A small network was trained on invented records. Each row is its activation on one of them, seen along a few directions.
Here are examples, each followed by its value of one field, Figud.
The largest differences between rows may come from other fields.
In the rows, zero is written as 500.
Strong random noise was added to every row along 12 fixed directions; ignore it. To show where, here is one row again and again, with new noise each time:
[411 558 533 453 562 616 548 638 808 533 764 594 552 390 492 367 548 577
 649 571 504 563 476 420 583 685 275 523 245 767 389 592 374]
[593 550 634 541 256 535 650 631 369 566 546 705 409 460 547 576 614 438
 482 617 693 423 443 502 328 672 350 583 519 646 292 367 451]
[672 496 582 588 503 469 527 493 394 462 509 532 580 501 358 664 565 527
 537 753 600 492 408 436 460 494 583 436 493 441 432 589 416]
[193 482 632 538 622 520 287 472 630 303 745 284 540 526 631 567 693 601
 472 548 336 615 489 803 637 340 738 487 468 490 663 653 433]
[503 753 580 471 609 545 481 492 669 473 480 264 527 456 532 424 564 645
 523 643 341 348 528 415 646 583 566 357 522 541 337 355 645]
[629 254 656 606 367 312 529 572 333 618 211 453 478 435 384 623 310 311
 623 787 611 494 411 353 378 426 541 549 439 220 447 623 586]
[681 482 494 526 643 481 487 514 567 536 467 507 544 455 351 436 404 575
 643 591 510 560 513 334 561 524 503 524 367 547 508 630 390]
[498 424 613 568 722 469 444 567 652 778 313 459 333 377 508 217 126 604
 681 480 458 708 564 301 560 462 436 633 347 577 535 598 714]
[555 455 283 676 473 379 515 343 533 720 365 467 550 482 352 676 268 572
 498 613 337 631 429 467 597 378 565 182 548 283 236 687 657]
[747 612 441 626 413 423 443 472 447 552 427 529 372 509 492 582 456 596
 493 464 466 505 564 503 508 511 659 522 537 554 426 471 391]
[544 521 571 504 536 302 509 481 513 444 570 594 277 432 573 515 580 618
 538 436 589 624 509 409 504 640 451 569 471 517 497 519 513]
[578 343 414 495 595 468 551 357 309 493 567 606 675 599 351 601 523 552
 479 569 564 593 413 656 497 416 523 374 586 442 485 689 270]
[597 514 506 699 618 413 392 430 440 358 411 324 468 402 475 555 473 511
 505 547 407 560 588 629 566 328 757 439 530 413 669 606 545]
[407 342 593 403 197 493 571 614 335 622 437 537 462 542 689 427 471 297
 475 458 547 342 510 821 362 553 400 645 566 575 388 365 311]

[394 487 381 651 351 610 654 493 358 555 539 704 386 415 580 499 528 415
 322 317 569 636 545 720 379 488 316 466 636 621 432 410 703] -> k8
[473 455 520 529 543 421 508 557 672 510 447 387 504 366 476 464 376 422
 655 636 461 512 471 379 568 557 486 480 323 384 490 610 550] -> k4
[556 601 546 270 603 306 380 363 540 378 387 136 606 630 583 472 546 610
 506 601 344 208 477 580 696 509 769 328 628 275 469 369 364] -> k7
[684 627 585 590 381 441 370 562 625 472 580 511 478 524 459 659 523 581
 586 633 530 411 435 374 506 562 682 544 369 515 482 534 293] -> k5
[579 484 627 581 453 481 500 641 365 287 463 601 284 381 531 507 644 381
 528 423 666 546 615 446 351 549 481 781 406 598 762 442 511] -> k1
[426 501 328 444 740 446 481 339 677 412 623 401 677 516 357 523 604 671
 547 513 319 608 488 434 714 472 531 310 457 389 434 687 476] -> k7
[595 555 400 551 337 566 554 541 396 679 221 445 422 465 552 381 336 395
 474 402 391 368 636 625 436 472 521 567 575 611 415 308 544] -> k6
[314 376 441 626 488 602 446 630 700 426 832 677 551 408 415 633 609 499
 593 546 513 788 458 575 476 457 442 583 235 635 586 824 309] -> k6
[640 582 758 561 324 319 410 525 357 122 632 445 427 484 572 819 871 435
 475 676 688 336 410 541 365 559 757 604 501 360 667 439 294] -> k2
[515 618 628 734 545 570 352 588 598 272 664 356 630 422 435 728 615 452
 527 793 464 482 427 547 562 408 754 383 390 458 686 628 501] -> k3
[195 486 417 651 645 783 379 544 766 524 755 416 690 418 483 420 451 492
 507 491 335 720 493 758 582 291 479 402 336 663 625 753 515] -> k2
[316 480 309 326 458 714 621 523 553 584 624 659 588 589 472 394 559 491
 418 272 427 542 519 523 543 630 163 545 530 655 346 451 486] -> k3
[303 590 492 531 397 773 471 564 660 795 508 535 609 547 453 527 388 564
 495 636 380 552 418 419 536 441 454 432 460 586 229 503 678] -> k1
[539 306 417 452 484 309 502 425 462 439 593 713 454 516 371 665 551 506
 515 386 669 671 417 341 481 549 374 496 452 330 589 704 371] -> k5
[523 261 564 563 363 481 522 680 442 379 417 583 412 376 407 565 563 208
 626 459 618 629 542 319 362 506 391 882 264 417 751 645 457] -> k4
[517 481 525 472 321 385 570 549 351 550 494 606 398 482 681 515 467 388
 457 349 597 418 497 700 373 586 412 534 596 473 519 341 435] -> k4
[460 412 385 507 331 260 487 425 408 487 476 537 327 463 588 626 524 472
 433 345 464 567 537 628 475 512 546 512 561 372 496 542 476] -> k6
[579 690 558 580 578 705 475 624 712 572 627 542 508 445 421 428 530 651
 571 636 485 556 506 292 556 552 491 586 319 730 476 508 492] -> k7
[594 471 500 398 487 660 382 543 521 733 399 499 620 689 449 358 289 548
 555 497 478 442 521 543 497 459 615 632 456 638 508 500 208] -> k1
[674 610 483 534 485 767 579 539 411 371 508 498 759 528 311 539 659 425
 485 652 516 333 517 475 461 474 528 488 506 616 507 441 371] -> k8
[411 548 563 671 427 687 388 584 559 776 484 455 498 608 502 564 311 591
 479 591 406 580 454 578 512 376 653 515 494 556 357 531 586] -> k3
[548 364 790 292 562 577 446 505 183 369 396 380 697 760 329 612 752 469
 438 757 659 361 390 311 410 403 662 709 595 286 628 448 397] -> k8
[424 320 539 228 498 383 577 477 449 595 490 559 542 596 559 406 448 478
 524 475 600 417 371 486 425 634 298 509 539 410 399 437 332] -> k2
[671 524 506 644 307 329 533 536 420 585 475 652 296 427 547 595 412 473
 469 495 662 475 481 495 400 588 500 513 495 502 454 469 471] -> k5

Which value of Figud does each new row have?
[380 503 508 540 588 219 503 282 598 558 597 484 455 490 530 669 395 692
 495 626 482 656 347 482 590 483 567 199 574 249 346 658 665] -> k8
[462 597 396 457 632 548 559 350 467 494 594 505 538 597 540 490 633 666
 385 462 407 486 532 684 560 500 543 332 697 562 365 421 440] -> k7
[537 501 633 285 389 469 464 630 640 635 487 349 532 564 604 316 428 498
 669 582 431 244 498 528 536 657 514 596 429 585 392 358 224] -> k7
[516 466 520 407 746 546 545 427 406 303 638 563 647 627 292 596 731 623
 517 613 612 602 388 322 540 539 489 497 515 416 574 635 421] -> k3
[515 544 590 452 472 433 538 516 463 531 634 633 339 512 658 422 544 582
 510 430 650 469 539 681 426 660 490 587 505 688 481 388 350] -> k1
[472 599 526 700 640 533 374 427 525 436 373 227 369 416 627 417 458 583
 459 402 269 524 669 733 591 281 814 479 600 508 677 469 701] -> k7
[673 499 729 533 589 241 503 442 336 392 566 564 343 470 524 652 551 603
 531 605 732 553 375 474 409 592 645 478 545 349 578 576 440] -> k4
[477 664 441 675 591 612 418 557 602 411 429 406 327 430 457 505 566 563
 483 388 346 653 638 286 590 465 579 628 456 539 590 482 801] -> k3
